These are the activations of a small neural network, seen along a few directions. Each row is one input.
Each table varies a few parts of the input and shows all the possible inputs, shuffled.
A made-up example of a description, with smaller parts first: line(6) and (point or line(9) or (values(2) and ring(8))).
Shared parts are said once, and a part with two or three values counts as separate values.

Table:
r1: 2.40  1.42  1.13  -2.81  -2.40  0.32  -3.19  2.63  -1.95  -1.84  -1.30  3.20  5.01  1.45  -1.58  0.04  2.53
r2: -2.02  -0.49  3.24  -1.45  -1.85  0.97  -1.51  2.21  1.19  -3.44  -3.48  0.35  -0.37  -1.10  -1.59  -0.91  -2.84
r3: 1.19  -1.92  -1.50  -1.41  -0.84  -3.04  2.37  -2.15  2.53  4.00  2.98  0.85  -0.40  0.30  0.50  -1.25  1.95
r4: -3.18  0.64  -1.97  -0.16  -0.61  -1.37  0.08  -0.62  1.19  2.32  0.70  2.60  -3.74  -3.55  -0.75  0.25  -1.98
r5: -0.16  1.54  -2.19  -0.13  -1.75  -2.21  1.43  0.21  1.53  1.56  5.79  -0.94  -0.22  -3.02  -0.39  -0.82  1.41
r6: 0.02  -0.78  -0.35  0.74  4.81  0.46  0.38  0.38  -0.43  -3.31  -4.01  -0.15  3.83  1.48  2.58  1.39  -3.22
r7: -2.99  1.10  -0.38  1.27  -0.36  -2.67  -1.21  -1.17  2.41  1.72  2.72  -0.11  -1.75  -4.22  -1.18  0.14  -2.70
r8: 0.93  -1.62  -0.29  -1.31  3.48  0.85  2.92  0.77  -2.87  -2.12  -1.10  -0.04  5.88  4.04  2.20  -0.72  0.38
r9: 1.05  -1.51  1.78  2.35  2.73  -0.65  -4.87  1.33  -0.26  -1.52  -5.80  0.77  5.02  2.39  -1.25  1.85  0.17
r10: 0.62  -1.39  -2.50  -1.49  -1.61  -3.24  3.55  -2.61  0.74  3.87  2.14  0.18  -0.15  1.01  -0.33  2.01  2.03
r11: -1.04  -0.26  -2.56  0.04  0.07  -2.89  0.79  -3.97  2.15  3.36  -1.23  0.68  -1.84  -1.25  -0.98  3.40  -1.38
r12: 0.54  1.23  0.96  4.31  -0.93  5.28  5.14  -1.17  -3.09  1.88  6.60  -5.69  -7.93  -1.94  2.87  -2.02  1.59
r13: -0.97  -0.40  -1.51  0.07  1.23  -2.14  0.03  -2.67  4.82  3.17  0.00  1.74  -2.12  -1.71  -0.07  1.31  -1.13
r14: -2.38  1.17  2.11  5.49  0.43  5.34  1.90  -3.26  -2.07  2.17  3.25  -5.38  -9.34  -3.40  2.91  -1.49  -2.03
r15: 0.71  -0.60  1.29  0.04  2.39  2.59  -2.88  1.41  -1.77  -3.68  -3.01  -1.71  -1.32  2.20  -0.37  -0.09  -2.88
r16: 0.69  1.42  1.99  -1.44  -0.43  -0.41  -5.44  2.91  0.39  -2.54  -4.16  3.02  2.93  -1.22  -1.28  2.22  -0.87
r17: 2.02  -0.19  0.56  0.80  1.50  0.65  -2.56  1.68  -0.93  -1.32  -2.87  0.90  6.81  4.88  -0.57  1.02  5.11
r18: 2.98  0.16  1.14  -0.83  0.38  2.12  -0.38  1.30  -2.82  -3.69  -0.39  -2.08  0.29  4.52  0.55  -2.23  1.34
r19: -1.15  -0.20  -2.41  -1.70  -1.91  -1.70  2.90  -0.04  -0.21  1.96  3.85  2.32  -2.27  -2.08  -0.32  -1.49  2.22
r20: 0.74  0.68  1.44  -2.38  -4.35  1.74  0.55  2.83  -0.55  -2.55  -0.68  -0.51  1.68  1.21  -0.94  -2.59  0.32
What is each input in this table made of?
Answer: values(2) and (point or line(4) or ring(5))
Changing only the values(2) part turns r15 into r18. The same change can be made to r14. Which row results?
Answer: r12
Start at r10 and move only the line(4) part, one step at a time. The first step leads to r3. Which rows follow, in order?
Answer: r19, r5
Which other rows does r3 become when the values(2) part takes its other values? List them by row number.
Answer: r13

Table:
r21: 1.51  0.53  4.86  0.77  0.02  5.38  -2.43  3.52  -3.73  -4.70  -2.16  -1.23  1.10  3.64  0.13  -1.21  0.92
r22: 0.33  -1.48  2.29  0.84  5.22  1.66  -2.35  0.72  -0.92  -4.57  -6.51  -0.10  4.59  3.60  1.18  1.19  -3.19
r23: 0.21  0.72  4.37  0.15  0.83  3.03  -5.05  3.55  -1.26  -4.80  -4.68  -0.25  0.50  1.27  -1.31  0.43  -1.09
r24: 0.11  0.00  -3.83  -2.26  -3.97  -2.51  5.40  -0.95  1.73  3.37  5.58  0.12  -2.79  -2.00  0.48  -1.34  0.86
r25: 1.63  -1.48  2.01  1.10  4.33  3.59  -0.14  1.14  -3.26  -5.13  -4.49  -2.24  4.82  5.85  2.17  0.62  -0.24
r26: 0.56  -1.13  -3.95  1.19  -1.21  -3.08  4.16  -4.10  0.91  7.60  5.53  -0.86  -3.21  -1.03  -0.02  -0.25  3.14
r27: -2.85  0.74  1.08  1.02  -0.02  3.35  1.58  -0.69  0.78  -1.43  1.50  -2.61  -6.49  -3.36  1.44  -1.13  -5.23
r28: 0.01  0.86  0.85  -2.29  -1.06  -2.45  -6.15  2.44  2.07  -1.57  -5.05  3.85  2.75  -0.40  -2.81  2.56  -0.38
r29: 3.29  0.16  -0.10  -3.23  -3.20  -2.17  -1.33  2.48  -0.09  0.22  -0.15  3.09  4.84  2.99  -1.98  -0.74  4.04
r30: -0.38  1.23  -0.85  -0.15  -1.67  3.11  5.43  -0.61  -2.24  -0.46  4.85  -2.88  -5.38  -0.48  2.48  -3.24  0.50
r31: 1.55  -1.30  -2.80  -2.51  1.67  -5.27  -1.08  -0.46  2.44  -0.13  -4.83  3.86  8.38  2.64  -1.02  2.83  0.48
r32: 0.50  -1.28  -1.27  -1.93  3.58  -3.91  -3.47  -0.35  2.71  -1.43  -6.70  3.63  6.80  1.69  -0.60  2.94  -2.58
r33: 3.06  -1.41  0.60  0.10  3.28  1.61  1.34  0.91  -3.38  -3.95  -2.44  -0.50  5.76  6.73  2.31  -0.07  2.52
r34: 3.63  -1.90  -2.73  -3.33  1.75  -4.01  0.85  0.27  0.40  -0.18  -1.92  2.10  8.57  5.35  0.00  0.68  2.58
r35: 0.61  0.35  2.11  0.39  -0.65  3.10  1.34  2.05  -3.02  -1.90  2.58  -1.55  0.15  0.93  0.13  -2.96  2.50
r36: -2.16  1.29  -2.64  -1.36  -1.46  -2.63  0.47  -1.48  4.01  1.83  0.84  1.27  -4.67  -5.54  -0.30  0.63  -4.44
r37: 0.34  0.93  -2.36  -1.33  -3.15  -0.19  5.66  -0.73  -0.49  1.51  6.12  -0.93  -3.94  -0.98  2.43  -2.81  1.67
r38: 1.17  0.47  -1.30  -1.73  -2.96  -2.45  0.49  0.95  -0.15  1.18  3.37  2.24  2.80  -0.15  -1.09  -0.95  3.26
r39: -2.54  -0.48  -2.25  2.37  0.82  -3.28  -0.63  -4.47  3.45  5.78  1.31  0.02  -4.70  -4.45  -1.00  2.08  -2.01
r40: -0.66  0.93  -1.20  -1.92  -2.10  -4.29  -1.45  0.90  2.67  1.81  0.68  3.00  2.47  -2.68  -2.73  0.10  0.63
r41: -2.17  1.06  -0.22  -0.74  -0.99  -2.50  -3.88  0.86  2.45  0.64  -2.38  2.82  0.92  -3.71  -2.07  0.98  -1.88
r42: -2.27  0.89  3.07  2.23  0.74  3.25  -3.42  2.36  -1.25  -2.86  -1.50  -1.09  -1.19  -1.35  0.04  -0.06  -2.34
r43: 2.48  -0.20  3.26  -1.38  -1.06  3.40  -0.48  3.17  -3.12  -3.91  -0.43  -0.80  2.36  3.67  -1.09  -1.63  3.86
r44: -2.82  -0.60  -0.18  4.04  2.12  0.10  -0.41  -4.33  2.12  4.07  0.55  -0.83  -6.28  -4.18  -0.28  1.32  -3.44
r45: 3.45  -0.09  0.95  -2.40  -2.73  0.85  -0.75  3.15  -1.83  -1.12  -0.12  0.58  4.19  3.41  -1.03  -1.50  4.48
r46: 0.72  -0.42  0.06  0.40  4.60  -1.40  -4.31  0.09  1.19  -3.67  -7.76  1.52  5.09  2.42  0.81  2.35  -3.42
r47: -2.57  0.21  1.32  4.63  2.86  2.63  0.51  -3.46  -0.91  2.97  1.02  -3.35  -7.00  -3.08  1.49  0.94  -2.38
r48: -0.37  0.83  3.79  1.68  0.63  4.89  -0.39  1.97  -3.34  -3.51  1.23  -2.44  -0.89  0.24  0.54  -2.06  -0.07
r49: -1.13  1.36  0.95  0.98  -0.39  5.04  3.79  -0.44  -2.44  -1.91  3.46  -4.19  -6.43  -0.98  2.64  -2.10  -2.64
r50: -1.25  -0.50  -3.62  1.49  -0.70  -4.49  2.19  -4.84  3.01  7.63  3.15  0.93  -3.27  -3.61  -1.25  1.43  0.65
r51: -1.62  -0.55  1.74  4.62  2.29  4.65  3.06  -2.82  -2.65  2.32  4.13  -4.99  -6.62  -0.79  2.29  0.03  -0.05
r52: 0.84  0.28  -0.09  -3.38  -2.74  -3.78  -3.26  2.13  2.24  -0.12  -2.50  4.15  4.58  0.31  -3.67  1.90  2.09
r53: -1.67  1.03  -3.74  -2.47  -3.57  -3.97  3.02  -2.15  3.76  3.34  2.99  1.30  -2.53  -4.39  -0.72  0.08  -1.74
r54: 0.79  -1.35  -1.93  2.51  -0.58  -0.30  5.18  -3.69  -0.89  5.97  6.43  -1.69  -4.13  -0.47  1.49  -1.13  3.54
r55: 4.07  -1.38  -2.07  -1.65  1.83  -1.13  1.31  0.71  -1.49  -1.64  -2.30  0.05  7.63  5.81  1.94  0.04  3.52
r56: -3.98  0.97  -0.74  0.62  -1.03  0.48  -0.07  -1.11  2.70  -0.23  0.22  -0.29  -5.89  -4.33  0.77  0.33  -5.39
r57: -0.06  -0.89  0.39  3.13  1.21  2.66  5.01  -3.60  -2.24  3.75  5.83  -4.00  -5.35  -0.65  1.71  -1.35  2.47
r58: -0.73  0.49  2.55  -0.70  -0.31  0.58  -6.30  2.81  0.73  -3.40  -6.13  1.42  1.49  -0.06  -2.55  2.07  -1.78
r59: 1.16  0.25  -0.08  -0.77  -2.26  0.08  1.15  2.27  -1.70  0.19  3.33  -0.08  1.60  0.73  0.14  -1.94  3.71
r60: -2.78  0.88  1.70  1.28  0.04  0.37  -4.58  1.83  0.99  -1.56  -2.64  0.96  -0.63  -2.60  -1.12  0.93  -3.12
Changing only one part turns r44 into r46. The same change can be made to r54. Which row results?
Answer: r55
What is each input in this table made of?
Answer: line(5) and ring(8)
Start at r36 and move only the ring(8) part, one step at a time. The first step leads to r53. Which rows follow, in order?
Answer: r24, r37, r30, r49, r27, r56
Which other rows does r38 become when the line(5) part takes its other values? List them by row number.
Answer: r24, r26, r29, r34
Which other rows does r52 become when the line(5) part takes its other values? List them by row number.
Answer: r31, r40, r50, r53

Table:
r61: -2.15  -1.38  2.01  3.72  3.13  5.53  -0.33  -0.85  -0.59  -1.79  -1.98  -3.25  -4.72  0.43  3.06  0.49  -3.47
r62: -2.68  0.29  -0.86  -0.39  -2.40  -5.61  -0.98  -0.82  2.97  2.68  -3.52  3.16  0.89  -4.56  -2.39  2.43  -2.53
r63: -0.15  -0.32  -3.12  -1.79  -3.62  -5.28  2.95  -0.06  0.73  2.74  2.31  2.62  4.18  -2.41  -1.70  0.64  4.01
r64: -1.72  -0.68  2.11  2.43  3.31  5.37  -1.51  2.85  -2.84  -5.47  -3.90  -0.65  -0.91  0.10  0.74  0.28  -3.45
r65: 4.03  -1.48  -0.13  -1.61  0.23  -3.87  -0.88  3.12  -2.68  -2.47  -2.76  2.47  7.58  3.83  -0.01  0.39  4.00
r66: 0.84  -0.21  -5.29  -2.94  -2.08  -4.22  4.15  -1.94  3.11  3.18  5.53  0.15  -0.99  -1.00  0.77  -1.35  0.81
r67: 3.98  0.54  -1.41  -3.89  -1.37  -4.03  -0.19  -0.52  2.02  2.31  -0.27  4.77  6.28  2.85  -1.17  0.98  3.59
r68: 1.28  1.03  1.09  -0.65  2.55  -2.80  -5.90  2.58  2.37  -3.78  -6.25  1.92  5.51  1.50  -0.87  0.87  -3.02
r69: -3.43  -0.14  -1.12  3.16  0.36  -1.23  0.30  -2.16  1.02  4.33  2.52  -1.01  -8.05  -5.80  -1.17  2.34  -2.30
r70: -1.24  -1.02  -1.01  2.49  -0.40  4.20  3.33  -1.69  -3.19  2.02  7.32  -3.69  -4.14  -1.52  1.87  -3.57  2.74
r71: 0.12  -0.14  4.04  0.94  1.96  2.79  -4.90  2.16  -2.18  -6.37  -6.04  -0.41  2.90  2.27  -1.58  2.87  -1.47
r72: 2.07  -0.09  2.48  -2.31  0.45  1.68  0.42  2.83  -3.92  -4.37  -1.98  -1.68  6.39  6.58  1.05  -1.54  2.23
r73: -0.90  0.55  -2.86  0.47  -1.68  -0.74  3.91  -1.86  0.78  4.86  8.80  -2.20  -4.58  -2.21  -0.15  -1.64  2.52
r74: 2.59  -2.00  1.95  0.36  0.55  5.68  1.51  2.68  -4.80  -3.58  0.78  -2.41  0.70  3.48  -0.27  -1.95  3.83
r75: -2.11  -0.28  -2.19  -1.71  -2.42  -4.06  -0.86  -2.01  4.38  2.91  0.16  0.59  -4.34  -4.40  -0.95  0.81  -4.47
r76: 1.85  0.77  1.57  1.48  0.26  6.23  3.43  0.30  -2.79  -0.49  2.95  -3.42  -2.65  2.95  2.91  -1.72  3.86
r77: -2.70  2.17  1.88  2.55  1.45  4.56  -0.43  -3.93  0.54  2.25  1.26  -2.62  -7.86  -2.23  1.66  -2.10  -3.80
r78: 0.33  2.38  0.87  -2.28  -0.26  -4.21  -4.01  -0.70  5.08  1.05  -4.91  5.66  3.80  0.14  -1.80  1.78  -3.07
Changing only one part turns r75 into r66. The same change can be made to r62. Which row results?
Answer: r63
What is each input in this table made of?
Answer: values(2) and ring(9)
Which other rows does r77 become when the values(2) part takes its other values? List them by row number.
Answer: r70
